Here are a small network's activations along a few directions, averaged over the inputs that share one value of a field.
Values that are neighbours, or in one group, have similar rows; names and order tell nothing.
(in the rows, 500 means zero)
Strong random noise was added to every row along 2 fixed directions; ignore it. To show where, here is one row again and again, with new noise each time:
[504 613 479 603 441 531 637 524 443 654 472 558 508 552 418 450 428]
[428 391 427 516 643 420 432 466 501 624 486 459 497 531 540 452 563]
[416 398 401 476 718 414 387 457 511 634 425 454 484 550 564 416 606]
[422 345 437 528 625 404 428 463 504 611 534 445 505 513 545 479 556]


H, 11 values:
h10: [626 672 570 403 430 498 387 449 493 524 427 530 495 597 417 479 429]
h7: [609 523 520 494 476 609 547 432 591 415 558 507 444 425 512 429 371]
h1: [567 412 699 759 288 465 735 546 516 253 808 495 564 414 399 760 345]
h2: [436 432 638 673 447 434 634 638 504 215 725 490 648 424 492 657 443]
h4: [489 393 572 729 248 459 692 522 444 579 778 526 529 456 415 628 308]
h3: [546 486 616 456 451 500 558 526 553 426 554 461 495 425 477 570 498]
h11: [550 504 566 397 468 363 349 294 381 452 558 374 441 509 520 590 574]
h5: [487 131 515 564 444 536 400 415 759 287 886 346 584 281 596 621 420]
h6: [504 330 557 577  76 568 557 626 369 311 706 484 535 332 419 727 374]
h8: [504 605 395 255 599 593 334 577 518 480 237 568 436 552 531 419 678]
h9: [350 410 384 444 559 434 513 530 434 763 428 569 524 539 658 439 630]
The values of H form a star with 5 arms.
List every value one step from h8, in the order listed.
> h3, h6
List every value one step from h5, in the order listed.
> h7
List every value one step from h2, in the order listed.
> h1
List every value one step from h9, in the order listed.
> h4
